[[128 139 103 107 131 138 110 133 129 144 125 121]
 [131 124 134 141 121 133 152 121 143 137 135 135]
 [130 137 120 130 157 129 140 118 122 134 130 126]
 [138 141  99 130 142 130 126 125 134 134 123 134]
 [114 119 135 130 119 112 112 114 130 141 120 148]
 [149 127 104 132 127 140 137 137 132 124 138 116]
 [133 135 128 136 124 129 141 123 145 140 121 128]]
Indices start at 1.
Find the entry at row 1, column 1.
A: 128
The entry at row 2, column 1 -> 131
Find the entry at row 1, column 2.
A: 139
Find the entry in row 2 and column 3.
A: 134
Find the top-right entry.
A: 121
Find the bottom-left entry.
A: 133
The entry at row 1, column 3: 103
Find the entry at row 3, column 1.
A: 130
The bottom entry of the column that holds the smallest entry -> 128
Find the entry directly above 157.
A: 121
The bottom-right entry is 128
Find the entry just left of the smallest entry.
A: 141
The entry just left of the largest entry -> 130
The entry directly below the smallest entry -> 135
The entry directly below 139: 124
The entry directly below the largest entry -> 142

W =
[[133 133 129 139 130 128 129 139 132 130 128 128 134]
 [133 134 131 134 132 128 128 137 129 131 128 128 139]
 [132 131 128 130 130 128 129 140 148 128 130 128 129]
 [133 134 129 131 140 128 128 140 130 129 128 128 134]
 [130 131 139 133 136 128 128 133 128 131 128 128 137]
 [131 131 129 142 130 128 137 135 131 130 129 128 132]
 [128 128 128 135 128 128 156 129 138 128 128 128 128]
 [131 131 128 134 130 128 133 139 142 128 130 128 129]
 [130 131 138 133 141 128 129 133 128 130 128 128 135]]
The entry just right of the largest entry -> 129
Find the top-right entry.
134
Find the third entry, reading row by row.
129
The 1st entry on the main diagonal: 133
The entry directly below the centre entry is 137
The entry directly below the largest entry -> 133
Find the entry in the bottom-right corner.
135
The top entry of the column that holds the largest entry: 129
The second entry from the end, reading row by row is 128
The bottom entry of the column that holds the largest entry is 129
Find the 2nd largest entry.
148
Find the third entry on the diagonal from the top-right corner.
130
The largest entry in the last row is 141
The bottom-left entry -> 130
Find the smallest entry in the last column.
128
The smallest entry in the first column -> 128
The maximum: 156
The second entry on the diagonal from the top-right corner: 128
Find the fourth entry from the end, reading row by row.
130
Find the second entry on the main diagonal.
134

A = [111 142 153 105 137 102 110 121 109 151]
Which number is the entry just right of the smallest entry?
A: 110
The 3rd entry from the left -> 153
Which number is the entry just left of 142?
A: 111

X = ((130, 136, 140, 123, 142, 141, 127, 137, 137, 134, 112, 127, 125, 122, 148), (125, 145, 117, 134, 148, 138, 145, 129, 135, 142, 128, 128, 119, 128, 139), (119, 134, 152, 130, 140, 139, 136, 141, 113, 118, 124, 131, 127, 120, 137), (125, 118, 136, 141, 142, 146, 136, 134, 98, 119, 119, 125, 119, 121, 129), (123, 137, 117, 149, 139, 138, 139, 123, 121, 132, 128, 127, 117, 139, 128), (117, 136, 144, 136, 134, 141, 140, 136, 118, 122, 131, 129, 127, 123, 132), (122, 143, 119, 142, 140, 135, 139, 125, 129, 136, 123, 125, 119, 132, 134), (114, 143, 127, 137, 127, 152, 150, 131, 139, 142, 143, 127, 119, 135, 121), (115, 143, 139, 143, 126, 155, 144, 129, 134, 135, 147, 122, 124, 136, 126), (128, 137, 134, 123, 141, 139, 131, 136, 136, 138, 116, 130, 125, 123, 147), (122, 138, 128, 141, 135, 136, 139, 131, 127, 127, 128, 134, 127, 131, 129), (126, 127, 123, 153, 149, 145, 137, 125, 110, 128, 130, 127, 118, 140, 130), (118, 144, 121, 134, 135, 142, 149, 133, 137, 141, 136, 133, 120, 130, 129), (119, 130, 153, 134, 142, 144, 140, 141, 103, 110, 127, 131, 129, 113, 135))
Read off the 2nd smallest entry.
A: 103
The largest entry is 155
Read off the entry just right of 116.
A: 130
The smallest entry -> 98
The 1st entry in reading order: 130
Read off the entry just right of the smallest entry.
A: 119

[[124, 120, 123, 132, 130, 136, 123], [123, 116, 128, 129, 129, 123, 129], [127, 118, 128, 129, 127, 122, 130], [144, 135, 128, 133, 120, 133, 131], [139, 150, 139, 134, 129, 130, 129], [135, 135, 110, 132, 138, 143, 123], [121, 111, 140, 125, 122, 129, 139], [123, 116, 129, 130, 129, 124, 128], [132, 133, 112, 132, 139, 145, 123], [138, 132, 137, 133, 120, 125, 133]]
Read off the entry just left of the smallest entry.
135
Read off the entry just left of the largest entry.
139
